These are the activations of a small network on made-up records, seen along a few directions, one row for each record.
Each row is followed by the record's values for the fields SANU, KULA, VOL, LIDOK, LUM.
Not every record has every field; a missing one is left out.
Other fields move the rows too, some of them a lot.
Strong random noise was added to every row along 6 fixed directions; ignore it. To show where, here is one row again and again, with new noise each time:
|  101 |   72 | -471 |  -88 | -372 |   74 |  228 | -326 |  373 |  -39 |   82 | -854 |  115 |   52 |  -81 |  -17 |  121 |  542 |  418 |  -86 |  675 |  -41 |  171 |   46 |  -18 |  319 | -293 | -216 |
|  188 |  155 |  -57 |  -70 |   65 | -127 | -146 |  257 |   50 |  150 |  -56 |  277 |  -88 |   63 |  -60 | -191 |   86 |   45 |   -5 |  145 |   59 | -216 | -255 | -157 |  -40 |   40 |  -10 |  347 |
|   86 |  284 |  171 |  152 |  108 | -143 | -221 |  474 | -137 |   69 |   34 |  563 |  -30 |  223 |  108 |  -58 |  -13 | -245 | -356 |   70 | -230 |  -18 | -241 | -208 |  -54 | -159 |   53 |  198 |
|   24 |  262 | -209 | -370 |  311 | -483 | -323 |   30 |  259 |  543 |  -17 |  406 | -397 | -471 |    5 | -350 | -134 | -178 |  102 |  231 |   50 | -538 | -542 | -157 |    0 |    5 |  331 |  481 |
| -230 | -173 | -370 | -191 |  148 | -168 |  106 | -603 |  563 |  420 |   43 | -201 |   62 | -586 |  -40 |  -18 |  -66 |  196 |  318 |  -99 |   26 |  -94 |   85 |  175 |   32 | -192 |  -12 |  150 |
|  329 | -125 | -189 |  -59 |   52 |  107 |  -45 |  241 |  132 |  160 | -156 |  239 |  171 |  180 | -177 | -189 |  375 |  367 |  213 |  245 |  274 | -149 | -202 |  -24 |  -78 |  -41 | -342 |  554 |
|   51 | -484 |  211 |  141 |  216 |  -63 |  -51 |   46 |  109 |  247 | -190 |  705 |  327 |  -61 |  -82 |  109 |  164 |   22 |  -70 |  -24 | -633 |   21 |  110 |  184 |    0 | -565 | -191 |  563 |
|  -78 |   56 |  -14 |   -5 |  120 | -376 | -227 |   26 |  168 |  364 |   68 |  381 |   12 | -188 |  197 |   42 | -116 | -237 |  -97 |    8 | -183 | -159 | -190 |   64 |   -2 | -351 |   90 |  144 |

|  141 |   -6 |  425 |  -86 | -328 | -223 |   82 |  -43 | -241 | -294 | -151 | -173 | -380 |  -12 | -198 |    9 | -210 |  -66 |  -41 | -252 | -453 | -302 |  258 | -117 |  112 |  367 |  302 |  -83 |	(SANU vogip; KULA fud; VOL num; LIDOK gitib)
| -234 |  141 |  -82 | -143 |  234 |  249 |   79 |  -31 |  -99 |  -10 |   55 | -243 | -348 | -275 |  -18 | -198 |  -54 |  -51 |   31 |   50 |  219 |   48 | -152 | -194 |   11 |  349 |  138 |   53 |	(SANU fup; KULA beb; VOL num; LIDOK soro)
|  258 | -185 |   52 | -532 |  -54 | -110 | -316 | -138 | -211 |   59 | -310 | -502 | -181 | -167 | -207 | -410 |  -23 |  258 |  474 |  123 |  294 | -679 |  -85 |  149 | -141 |  282 |    1 |  397 |	(SANU fup; KULA bisi; VOL semel; LIDOK soro)
|   72 |  405 |   11 |  102 |  -27 |  234 |   97 |  382 | -221 | -298 |   20 |  -12 | -272 |  407 |  -77 | -147 |   81 |  -25 | -145 |  147 |  298 |  118 | -185 | -354 |  -43 |  424 |   24 |  -66 |	(SANU fup; KULA lev; VOL semel; LIDOK gitib)
|  238 | -315 |  190 |   57 | -202 | -245 |  -81 |  234 |   28 |  -44 |   39 |  263 |  287 |  189 |   92 |  229 |   90 |  -98 |  -38 |   20 | -239 |  -72 |   15 |  269 |   33 | -389 | -217 |   73 |	(SANU vogip; KULA lev; VOL semel; LIDOK soro)
| -120 |  139 |  -39 | -116 |  218 |  -53 |  -16 |   81 |  130 |   83 |   99 |  117 | -168 | -184 |   45 | -116 |  -49 | -144 |   -4 |   70 |   13 |  -19 | -250 |  -56 |   15 |  -45 |  106 |  144 |	(SANU fup; KULA bisi; VOL semel; LIDOK soro)
|  219 |  220 |  -66 | -168 |    0 |  -48 |   39 |   63 |   61 |  -61 |  -21 |   18 | -308 |  -83 | -285 | -320 |  -51 |  120 |   12 |   -6 |  -61 | -149 |  -56 | -372 |   28 |  445 |  204 |  153 |	(SANU vogip; KULA lituv; VOL num; LIDOK tetol; LUM nili)
|   45 |   11 |  112 |   75 | -139 |   13 | -166 |   14 | -137 |   -4 |   32 | -121 |  237 |  143 |  175 |   60 |  -61 |  -18 |  -43 |  -22 |  150 |  -15 |   37 |  174 |  -74 | -333 | -127 |  -88 |	(SANU fup; KULA bisi; VOL semel; LIDOK gitib)
|  296 |  -43 |   95 |   10 | -214 |  337 |  144 |   -1 | -111 | -375 | -188 | -279 |  134 |  190 | -379 | -161 |  100 |  391 |   37 | -108 |  -37 |   44 |  335 | -112 |  -41 |  147 | -211 |  171 |	(SANU vogip; KULA lev; VOL num; LIDOK gitib)
| -187 |  -86 | -101 |  -56 |  -76 | -242 |   80 | -395 |  297 |   68 |  124 | -184 |  213 | -331 |    1 |  129 | -221 |   41 | -101 | -253 | -296 |   69 |  333 |  149 |   35 | -270 |  131 | -269 |	(SANU fup; KULA lev; VOL semel; LIDOK tetol; LUM kif)
|  -40 |  -74 |   91 |  -72 | -202 | -214 |  -40 | -296 |   28 |   31 |  -23 | -247 |  -39 | -104 |   35 |   70 | -194 |  -61 |  127 | -111 |  -96 | -189 |  194 |  224 |   86 |  -72 |  108 | -209 |	(SANU vogip; KULA bisi; VOL semel; LIDOK gitib)
|  175 |  -49 |  141 |  -52 | -192 | -154 |    8 |   10 |   -9 | -102 | -119 |  -51 | -214 |   12 | -169 |    5 |   -7 |   -6 |   33 |  -64 | -108 | -189 |   58 |  -62 |   23 |  188 |   94 |  -10 |	(SANU fup; KULA lituv; VOL num; LIDOK gitib)
|   93 |   50 |  319 |  208 | -306 | -156 |  -80 |  229 | -226 | -267 |  -27 |   27 |  -58 |  307 |  156 |  166 |  -81 | -186 | -228 | -122 | -340 |   14 |  193 |  -97 |  115 |   35 |   89 | -275 |	(SANU vogip; KULA bisi; VOL semel; LIDOK tetol; LUM kif)
| -218 |  282 |  -76 | -107 |  362 |  102 |  -35 |  -76 |  -52 |  161 |   65 |   78 | -435 | -261 |   22 | -233 | -170 | -228 |  -63 |  128 |  130 |    3 | -277 | -247 |  -30 |  178 |  332 |   71 |	(SANU fup; KULA lituv; VOL semel; LIDOK gitib)
|  145 |  332 | -286 |  -14 | -117 | -176 | -103 |  232 |  221 |   21 |  224 |   14 |  138 |  124 |  166 |   35 |   91 |   69 |  -77 |  116 |  403 |    1 | -244 | -103 |  -66 | -121 |  -47 | -106 |	(SANU fup; KULA lev; VOL num; LIDOK tetol; LUM kif)
|  474 | -508 |  675 |   81 | -112 |  160 |  -41 |  399 | -564 | -443 | -504 |  441 |  103 |  451 | -402 |  -33 |  212 |  200 |  -76 |  -36 | -611 | -195 |  256 |  -57 |  -16 |   35 | -134 |  620 |	(SANU fup; KULA lev; VOL num; LIDOK gitib)
| -113 |  110 |  286 |  -54 | -110 |   24 |  194 | -143 | -226 | -308 | -127 | -302 | -474 |  -50 | -221 |  -57 | -204 |  -52 |   -5 | -142 | -280 |  -32 |  225 | -231 |  106 |  571 |  382 | -136 |	(SANU fup; KULA bisi; VOL semel; LIDOK gitib)
| -227 | -186 |  128 |   53 |  187 |  430 |  140 | -261 | -135 | -119 |  -91 |  -91 |  100 | -125 | -126 |  -51 |   79 |  179 |  -14 |  -61 | -122 |  283 |  175 |   51 |  -82 | -121 |  -70 |   83 |	(SANU fup; KULA beb; VOL semel; LIDOK gitib)
| -258 |  513 | -270 |  -84 |  -20 |   14 | -285 | -172 | -114 |   95 |  264 | -578 |  101 |  -84 |  380 |  -64 | -263 | -137 | -120 |   -9 |  718 |   75 | -180 |   41 | -164 | -228 |    0 | -501 |	(SANU fup; KULA lev; VOL semel; LIDOK gitib)
|  124 | -136 |   53 |   96 | -193 | -311 | -194 |  178 | -121 |  190 |  -41 |  169 |   52 |  228 |  301 |  260 |  101 | -282 |  101 |   92 |  186 | -202 | -132 |  242 |   59 | -180 |  -55 | -150 |	(SANU vogip; KULA sesu; VOL num; LIDOK gitib)
| -184 | -398 |   20 |  -37 |  208 |  135 |   93 | -358 |   82 |   68 | -131 |   66 |  204 | -281 | -133 |   68 |   47 |  154 |  184 |  -84 | -163 |   40 |  203 |  170 |   -9 | -254 | -111 |  258 |	(SANU fup; KULA lev; VOL num; LIDOK gitib)
|  224 |  279 | -105 | -234 |   17 | -267 | -468 |  239 |  -99 |  272 |  -13 |  189 |  -81 |   12 |  156 | -286 |  -35 | -145 |   66 |  304 |  480 | -413 | -547 |    4 | -107 | -174 |  -24 |  188 |	(SANU vogip; KULA lev; VOL semel; LIDOK gitib)
|  160 |  263 | -124 |  -95 | -198 | -225 | -184 |  139 |  -36 |  104 |   71 | -131 |  -92 |  123 |  166 |  -28 |  -70 | -100 |   55 |  147 |  479 | -252 | -256 |  -10 |  -58 |   70 |  -41 | -132 |	(SANU vogip; KULA lev; VOL num; LIDOK gitib)
|   28 |   19 |    2 |  -56 |   51 |  367 |  115 |  -61 | -221 | -268 | -112 | -388 |   26 |   96 | -268 | -240 |   90 |  399 |   -7 |    8 |  140 |  112 |  188 | -235 | -105 |  318 | -112 |  124 |	(SANU fup; KULA lev; VOL semel; LIDOK tetol; LUM lete)
|  159 | -213 | -212 | -293 |   -3 | -530 | -172 |  -43 |  273 |  474 |  -65 |  104 | -120 | -301 |   45 |   -6 |   13 |   17 |  356 |  132 |  137 | -565 | -233 |  174 |   51 | -143 |   80 |  228 |	(SANU fup; KULA sesu; VOL num; LIDOK tetol; LUM nili)
|  232 | -269 |  217 |  -41 | -217 | -217 |  -59 |  136 |  -90 |    2 | -161 |  257 | -116 |   85 |  -98 |   32 |   29 |   -5 |    2 |   13 | -357 | -299 |   56 |   31 |  122 |  105 |   94 |  144 |	(SANU vogip; KULA beb; VOL semel; LIDOK tetol; LUM kif)
| -193 |  670 | -570 | -414 |  255 |  374 |  245 | -369 |  437 |   35 |  328 | -621 | -216 | -443 | -203 | -459 | -229 |  243 |    1 |  -45 |  490 |  211 | -126 | -352 |  -67 |  430 |  170 | -199 |	(SANU vogip; KULA lituv; VOL semel; LIDOK soro)
| -116 | -269 |  170 |   95 |  -16 |  111 |  -79 |  -43 | -229 |   81 |  -50 |   35 |   13 |   44 |  185 |  139 |   39 |  -98 |   50 |   42 |   76 |   14 |    0 |  217 |   -2 | -177 |  -61 |   -3 |	(SANU fup; KULA beb; VOL semel; LIDOK gitib)
|  323 |  361 |   29 | -239 | -397 | -385 | -116 |  182 |  -54 | -308 |    3 | -456 | -348 |   66 | -169 | -187 | -293 |   52 |  -50 | -115 | -111 | -382 |   34 | -140 |   67 |  475 |  243 | -274 |	(SANU vogip; KULA lev; VOL semel; LIDOK soro)
| -109 |   40 |  381 |  109 |  -56 |  125 |  -50 |   60 | -352 | -259 | -103 |  -77 | -149 |  174 |  -60 |   -9 | -143 | -130 | -217 | -113 | -252 |   41 |  178 |  -71 |  -12 |   67 |   92 | -111 |	(SANU fup; KULA lev; VOL semel; LIDOK gitib)
|   69 |  -70 |  258 |  209 |  122 |  102 |  -78 |  305 | -215 |  -67 |  -91 |  420 |  214 |  247 |  -15 |   63 |   84 | -165 | -198 |   38 | -257 |  114 |  -44 |   65 |  -52 |  -49 | -187 |  203 |	(SANU fup; KULA lev; VOL num; LIDOK soro)
| -343 |  141 | -566 |  -84 |  160 |  128 |  124 | -471 |  429 |  384 |  287 | -355 |  147 | -429 |  241 |   54 |   19 |  108 |  166 |   60 |  654 |  204 | -131 |  210 | -109 | -307 | -145 | -211 |	(SANU fup; KULA beb; VOL num; LIDOK gitib)
| -118 |  210 | -376 | -127 |  132 |  -36 | -296 | -151 |  186 |  356 |  292 |  -64 |  563 | -192 |  288 |  -78 |  -53 |   10 |   27 |   84 |  605 |    4 | -210 |  337 | -194 | -820 | -268 | -100 |	(SANU vogip; KULA bisi; VOL semel; LIDOK gitib)
| -212 |  218 | -700 | -352 |  450 |  191 |  100 | -346 |  419 |  472 |  108 | -143 | -223 | -525 | -118 | -323 |  180 |  211 |  393 |  349 |  835 |  -26 | -439 | -106 |  -61 |  185 |  -45 |  240 |	(SANU fup; KULA lituv; VOL num; LIDOK gitib)
|   87 |  -76 | -159 | -110 |  -80 |   90 |  214 |  -94 |  226 | -153 |   46 | -236 |  309 |  -28 | -149 |  -34 |  117 |  312 |  115 | -122 |  121 |  131 |  116 |   69 |   13 |   69 | -148 |   42 |	(SANU fup; KULA bisi; VOL num; LIDOK soro)
|  336 |  -57 | -181 | -283 | -247 | -642 | -352 |  213 |   90 |  355 | -107 |  185 | -242 |   25 |  137 |  -21 |  119 | -100 |  361 |  285 |  354 | -654 | -446 |   84 |  144 |  142 |   71 |  244 |	(SANU vogip; KULA bisi; VOL num; LIDOK tetol; LUM nili)
|   33 |   35 |  298 |  139 |  -13 |  135 |  -54 |   83 | -286 | -257 |  -43 |   69 |  216 |  149 |  -34 |   18 | -160 |   -3 | -284 | -138 | -311 |  129 |  239 |   20 |  -94 | -243 |   21 |  -51 |	(SANU fup; KULA lev; VOL semel; LIDOK gitib)
|  304 |  -83 |   57 |  -23 | -299 |  -91 |   43 |  220 |  -79 | -156 | -146 |  -99 | -212 |  320 | -112 |    6 |  161 |  195 |  147 |   84 |  154 | -169 |   31 | -112 |   59 |  458 |  -66 |   69 |	(SANU fup; KULA lev; VOL num; LIDOK tetol; LUM nili)
| -196 |    6 | -207 |  -34 |  185 |   24 |  181 | -200 |  202 |   21 |  132 | -139 |  -69 | -297 |   -6 |    4 |    3 |    3 |   70 |  -25 |   42 |  192 |  109 |   57 |   57 |   50 |  -49 |  -40 |	(SANU vogip; KULA lev; VOL num; LIDOK soro)
|  169 | -217 | -218 |  -19 |   46 |  -11 |   80 |   33 |  153 |  127 |  -34 |   91 |  296 |   50 | -164 |   31 |  260 |  236 |  197 |   13 |   40 |  -39 |   36 |   38 |   -6 | -226 | -280 |  190 |	(SANU vogip; KULA sesu; VOL num; LIDOK tetol; LUM lete)
| -439 |  392 | -161 | -143 |  239 |   50 |   34 | -393 |  103 |   61 |  171 | -389 | -190 | -457 |   77 | -171 | -357 | -132 | -146 | -110 |  159 |  119 |   -5 | -128 |  -81 |  -54 |  259 | -292 |	(SANU fup; KULA lev; VOL semel; LIDOK gitib)
|  395 |  -26 |  163 | -189 |   -8 | -270 |  -94 |  343 |  -34 |   21 | -207 |  415 | -594 |   42 | -252 | -217 |   98 |    8 |   89 |  195 | -192 | -491 | -230 | -301 |  121 |  532 |  314 |  472 |	(SANU fup; KULA lituv; VOL num; LIDOK tetol; LUM kif)
|  209 |   -9 | -437 | -327 |  212 |  264 |  -74 |  -70 |  218 |  153 |  -85 | -134 |  315 | -118 | -172 | -286 |  274 |  444 |  368 |  270 |  474 |  -41 | -225 |  167 | -139 | -178 | -363 |  377 |	(SANU vogip; KULA bisi; VOL semel; LIDOK soro)
|  468 | -323 | -300 | -169 |  -60 | -288 |   42 |  130 |  495 |  262 | -168 |  514 |  224 |  -21 | -331 |  -64 |  364 |  340 |  284 |  219 |  -87 | -314 | -105 |   97 |   48 | -142 | -272 |  580 |	(SANU vogip; KULA lev; VOL num; LIDOK tetol; LUM nili)

Here are new rows. What are their fields?
|  197 |  -23 |    7 |  374 | -183 |  263 |   74 |  535 | -221 | -228 |   24 |  168 |  215 |  777 |  145 |  201 |  377 |   67 | -161 |  177 |  257 |  345 |  -46 |  -77 |  -17 |   24 | -385 |  -40 |	(SANU fup; KULA lev; VOL semel; LIDOK tetol; LUM nili)
|  330 | -431 |  326 |   83 | -376 | -162 |  -38 |   54 | -121 | -272 | -195 |  123 |  380 |  258 | -143 |  245 |   93 |  155 |   46 | -189 | -391 | -140 |  359 |  246 |   27 | -298 | -250 |   91 |	(SANU vogip; KULA lev; VOL num; LIDOK gitib)
| -206 |  160 | -108 |  171 |  205 |  472 |  120 |  -99 |  -56 | -128 |  152 |  -84 |   93 |   48 |   59 |  -60 |   90 |   16 | -112 |   14 |  240 |  442 |   28 | -145 |  -75 |  -68 | -132 | -129 |	(SANU vogip; KULA lituv; VOL semel; LIDOK gitib)
|  -35 |  337 |  -24 |    3 |   35 | -150 |  -50 |  106 |   -2 |   17 |   70 |  101 | -220 |  -14 |   40 |  -76 | -201 | -223 | -163 |   51 |   -4 | -115 | -136 | -130 |  -10 |   98 |  266 |  -92 |	(SANU fup; KULA lev; VOL semel; LIDOK gitib)
| -201 |  -93 |  300 | -175 |  -69 | -495 |   55 | -460 |   79 |   36 | -126 |  -97 | -521 | -518 |  -83 |   36 | -450 | -297 |  132 | -290 | -628 | -402 |  198 |  -35 |  192 |  287 |  603 |  -19 |	(SANU fup; KULA bisi; VOL num; LIDOK gitib)
|   52 |  298 |  140 |  156 | -141 |   17 | -157 |  257 | -378 | -155 |  101 | -149 |   96 |  396 |  240 |  123 |    6 | -164 | -162 |  -29 |  322 |   56 |  -93 |  -68 | -102 |    5 |  -18 | -327 |	(SANU fup; KULA sesu; VOL num; LIDOK gitib)
| -309 | -247 | -457 |  -58 |  341 |   36 |  196 | -551 |  516 |  517 |  112 |   66 |   76 | -517 |   44 |  130 |   94 |   29 |  316 |   96 |  221 |  147 |  -88 |  225 |   16 | -238 |  -48 |  128 |	(SANU fup; KULA lituv; VOL num; LIDOK gitib)
| -161 |  174 |  214 |  108 |   58 |  144 |  162 |   -5 |    4 | -222 |  125 |  147 |   50 |  -57 | -115 |  -14 | -181 |  -15 | -453 | -283 | -570 |  269 |  221 | -219 |   -2 | -111 |  181 | -106 |	(SANU fup; KULA beb; VOL semel; LIDOK tetol; LUM kif)
|  517 |   28 | -102 | -150 | -546 | -475 |  -46 |  263 |  221 | -103 |  -75 | -153 |  -67 |  250 | -105 |   54 |   82 |  205 |  138 |   29 |  181 | -495 |  -61 |  -25 |   83 |  241 |  -24 |  -51 |	(SANU fup; KULA lev; VOL num; LIDOK tetol; LUM kif)
|  133 |  127 |  255 | -314 |  -83 | -120 |    2 | -113 |  -75 | -216 | -153 | -280 | -294 | -225 | -374 | -273 | -229 |   38 |   26 | -220 | -383 | -282 |  159 | -169 |  -15 |  393 |  249 |  211 |	(SANU fup; KULA bisi; VOL num; LIDOK soro)
|  -47 |  207 |  146 |  221 |  -99 |  137 |   30 |  164 | -218 | -211 |   43 |  -40 |  -34 |  324 |  135 |   83 |   41 | -128 | -122 |   36 |  115 |  184 |  -34 | -103 |   -4 |  146 |   50 | -193 |	(SANU fup; KULA bisi; VOL semel; LIDOK gitib)
|  241 | -366 |  168 |  178 |   28 |   62 | -135 |  399 | -193 |   60 | -214 |  618 |  195 |  353 |   21 |  121 |  321 |  -38 |   64 |  223 |  -37 |  -61 | -155 |  136 |    1 | -260 | -260 |  491 |	(SANU fup; KULA lev; VOL num; LIDOK gitib)
| -184 | -187 | -445 |    2 |  412 |  636 |  520 | -324 |  481 |  -48 |  -34 | -195 |  174 | -358 | -374 | -187 |  264 |  441 |  205 |    7 |  103 |  446 |  179 |  -71 |   10 |   88 | -242 |  343 |	(SANU fup; KULA lev; VOL num; LIDOK soro)
|   88 |  -15 | -126 | -100 | -183 |  -46 |  124 |  -34 |  198 |  -26 |  -39 | -245 |  -80 |    5 | -112 |  -20 |  107 |  216 |  142 |  -11 |  184 | -111 |   86 |  -70 |   82 |  236 |  -42 |  -26 |	(SANU fup; KULA bisi; VOL num; LIDOK tetol; LUM kif)
|  -16 |   -7 | -179 |   53 | -166 | -219 |  -16 |   28 |  147 |   76 |  110 |  -83 |  170 |   66 |  144 |  186 |  -41 |   14 |   18 |  -74 |  140 |  -52 |   52 |   91 |    2 | -136 | -100 | -241 |	(SANU fup; KULA lev; VOL num; LIDOK tetol; LUM nili)
| -165 | -143 |  304 |  206 |  298 |  240 |  224 |   56 | -154 | -106 | -167 |  463 | -132 |    2 | -140 |   38 |   53 | -167 | -170 |  -40 | -539 |  275 |  132 | -170 |   71 |   25 |  122 |  293 |	(SANU fup; KULA bisi; VOL num; LIDOK gitib)
|   72 |  -78 |  291 |   23 |  -94 |   27 |  -15 |  -15 | -204 | -165 | -107 |  -60 |  -41 |    8 |  -65 |    2 | -133 |    7 |  -60 |  -63 | -195 |  -65 |  158 |  -39 |  -34 |   56 |   99 |   71 |	(SANU fup; KULA lev; VOL num; LIDOK gitib)
| -220 |  -21 | -128 |  187 |   -6 |  -54 |  -75 |   21 |  -39 |  240 |  134 |  118 |  102 |   73 |  416 |  252 |   32 | -264 |   19 |  119 |  317 |  116 | -237 |  223 |  -50 | -233 |  -91 | -277 |	(SANU fup; KULA beb; VOL semel; LIDOK gitib)
| -198 |  179 | -103 |   98 |  223 | -202 |  -44 |  113 |   54 |  110 |  205 |  206 |  -37 |  -67 |  316 |  222 |  -62 | -317 |  -94 |  113 |   60 |   48 | -359 |  -56 |   90 |   -9 |   44 | -133 |	(SANU fup; KULA lev; VOL num; LIDOK soro)
|  -78 |  144 | -107 |  173 |  -79 |  310 |  148 |  127 |   13 | -242 |  227 | -184 |  284 |  267 |  130 |  134 |   49 |   32 |  -85 | -100 |  204 |  383 |   92 |  -27 |  -81 |  -53 | -317 | -214 |	(SANU vogip; KULA lev; VOL num; LIDOK soro)
|   20 |  -97 | -342 | -192 |  333 | -190 | -129 |  -30 |  351 |  491 |  -48 |  491 |  -71 | -256 |   18 | -198 |  141 |   24 |  203 |  305 |  116 | -196 | -431 |   62 |   11 | -194 |   26 |  499 |	(SANU fup; KULA lev; VOL semel; LIDOK tetol; LUM nili)
|  -10 | -110 |   73 |  143 |  150 |  441 |  209 |  -55 |  -73 | -184 |  -89 |  137 |  230 |   22 | -242 |  -58 |   82 |  183 | -112 |  -76 | -267 |  328 |  300 |  -80 |  -38 | -149 | -194 |  235 |	(SANU vogip; KULA lev; VOL num; LIDOK gitib)
